X =
[[121 144 120 109 142 121 106 123 124 139 127 110 145 125 133]
 [126 130 127 118 131 126 120 124 132 134 125 114 136 126 129]
 [129 132 125 133 134 128 131 136 124 124 129 135 132 129 140]
 [134 131 121 127 136 135 129 130 123 128 138 126 138 134 131]
 [123 139 119 122 141 122 117 133 118 127 126 125 139 125 143]
 [130 132 124 115 135 130 120 123 132 137 132 110 142 129 127]
 [128 128 124 125 129 129 126 126 125 127 130 125 130 128 126]
 [128 130 128 131 132 127 130 134 128 126 125 131 132 127 139]
 [135 108 137 140 107 136 146 122 134 121 131 139 106 132 105]
 [132 128 118 120 134 132 124 126 123 127 134 116 139 130 128]
 [121 143 120 109 142 121 105 123 124 139 127 110 145 125 133]
 [134 125 125 134 129 134 136 132 125 123 135 134 129 133 130]
 [127 130 127 117 131 127 121 124 133 134 126 113 137 126 129]]
X[0, 0] -> 121
X[7, 13] -> 127
X[12, 2] -> 127
X[7, 10] -> 125
X[10, 3] -> 109
X[4, 11] -> 125
X[11, 11] -> 134
X[11, 8] -> 125
X[11] -> [134, 125, 125, 134, 129, 134, 136, 132, 125, 123, 135, 134, 129, 133, 130]
X[11, 12] -> 129
X[7, 0] -> 128
X[6, 4] -> 129
X[7] -> [128, 130, 128, 131, 132, 127, 130, 134, 128, 126, 125, 131, 132, 127, 139]
X[2, 11] -> 135
X[12, 12] -> 137
X[11, 7] -> 132
X[0, 12] -> 145
X[6, 9] -> 127
X[10, 5] -> 121
X[:, 12] -> [145, 136, 132, 138, 139, 142, 130, 132, 106, 139, 145, 129, 137]
X[8, 5] -> 136
X[7, 7] -> 134
X[5, 1] -> 132
X[10] -> [121, 143, 120, 109, 142, 121, 105, 123, 124, 139, 127, 110, 145, 125, 133]
X[6, 10] -> 130
X[6, 5] -> 129
X[2, 1] -> 132
X[12] -> [127, 130, 127, 117, 131, 127, 121, 124, 133, 134, 126, 113, 137, 126, 129]
X[3] -> [134, 131, 121, 127, 136, 135, 129, 130, 123, 128, 138, 126, 138, 134, 131]
X[8, 8] -> 134
X[5, 11] -> 110
X[5, 5] -> 130
X[3, 14] -> 131
X[:, 4] -> [142, 131, 134, 136, 141, 135, 129, 132, 107, 134, 142, 129, 131]
X[7, 12] -> 132
X[7, 5] -> 127
X[1, 7] -> 124

A =
[[118 120 129 136 131 125]
 [110 114 133 146 132 124]
 [131 131 129 127 124 136]
 [134 136 130 124 116 144]
 [130 133 133 125 116 144]
 [137 138 123 116 114 144]
 [131 130 126 127 129 129]
 [135 133 129 127 119 139]
 [126 130 134 133 122 136]
 [110 119 138 141 121 138]
 [144 138 110 111 122 131]
 [118 121 129 135 130 127]
 [126 127 130 131 126 129]
 [129 129 126 127 130 127]
 [106 113 127 142 131 124]
 [127 130 132 131 124 134]]
A[0, 0] => 118
A[3, 5] => 144
A[12, 0] => 126
A[:, 0] => [118, 110, 131, 134, 130, 137, 131, 135, 126, 110, 144, 118, 126, 129, 106, 127]
A[14, 2] => 127
A[12, 1] => 127
A[9, 4] => 121
A[15, 3] => 131
A[5, 4] => 114
A[14, 4] => 131
A[:, 1] => [120, 114, 131, 136, 133, 138, 130, 133, 130, 119, 138, 121, 127, 129, 113, 130]
A[0] => [118, 120, 129, 136, 131, 125]
A[11, 0] => 118
A[0, 3] => 136
A[1, 1] => 114
A[4, 2] => 133
A[9, 3] => 141
A[5, 0] => 137
A[3, 0] => 134
A[14, 0] => 106
A[8] => [126, 130, 134, 133, 122, 136]
A[:, 3] => [136, 146, 127, 124, 125, 116, 127, 127, 133, 141, 111, 135, 131, 127, 142, 131]
A[9, 2] => 138
A[10, 5] => 131
A[4, 0] => 130
A[4, 4] => 116
A[13, 0] => 129
A[1] => [110, 114, 133, 146, 132, 124]
A[:, 4] => [131, 132, 124, 116, 116, 114, 129, 119, 122, 121, 122, 130, 126, 130, 131, 124]
A[9, 1] => 119
A[7, 4] => 119
A[7, 5] => 139

m =
[[146, 125, 140, 119, 118, 127, 118, 134, 128, 133, 136, 139, 129, 117, 140, 142],
 [125, 132, 135, 156, 116, 128, 120, 129, 127, 130, 130, 111, 132, 118, 138, 134],
 [110, 129, 121, 111, 123, 123, 119, 130, 129, 110, 132, 136, 122, 119, 120, 121]]
m[0, 0] = 146
m[0, 9] = 133
m[1, 14] = 138
m[1, 15] = 134
m[1, 5] = 128
m[0, 10] = 136
m[2] = [110, 129, 121, 111, 123, 123, 119, 130, 129, 110, 132, 136, 122, 119, 120, 121]
m[2, 0] = 110
m[1, 11] = 111
m[:, 8] = [128, 127, 129]
m[1, 1] = 132
m[1, 10] = 130
m[2, 11] = 136
m[:, 3] = [119, 156, 111]
m[0] = [146, 125, 140, 119, 118, 127, 118, 134, 128, 133, 136, 139, 129, 117, 140, 142]
m[0, 3] = 119
m[:, 9] = [133, 130, 110]
m[:, 0] = [146, 125, 110]
m[2, 1] = 129
m[0, 6] = 118
m[0, 2] = 140

a = [128 118 134 104 136 141 125 105 121 133 118 137]
a[-12] = 128
a[-5] = 105
a[3] = 104

W =
[[127 125 128 127 128 127 128 128 127 128 128 129 128 127 127]
 [126 128 135 125 118 118 140 119 135 115 130 107 132 126 114]]
Rows and columns are counted from 0.
row 0 col 0 -> 127
row 1 col 6 -> 140
row 0 col 9 -> 128
row 0 col 6 -> 128
row 0 col 7 -> 128
row 1 col 7 -> 119
row 0 col 10 -> 128
row 0 col 11 -> 129

data =
[[135 135 129 129]
 [135 127 121 134]
 [139 144 136 116]
 [121 126 134 121]
 [128 126 126 131]
 [148 144 144 110]
 [122 119 126 133]
 [107 101 119 141]
 [137 136 133 124]
 [141 144 136 119]
 [133 140 149 103]
 [129 133 146 105]
 [138 142 141 112]
 [130 135 147 105]]
Rows and columns are counted from 0.
row 0 col 0: 135
row 12 col 3: 112
row 12 col 0: 138
row 0 col 1: 135
row 13 col 2: 147
row 7 col 0: 107
row 4 col 1: 126
row 13 col 1: 135
row 11 col 2: 146
row 8 col 1: 136
row 8 col 2: 133
row 6 col 3: 133
row 9 col 2: 136
row 5 col 2: 144
row 3 col 1: 126
row 2 col 0: 139
row 13 col 0: 130
row 10 col 0: 133
row 12 col 2: 141
row 3 col 0: 121
row 3 col 3: 121
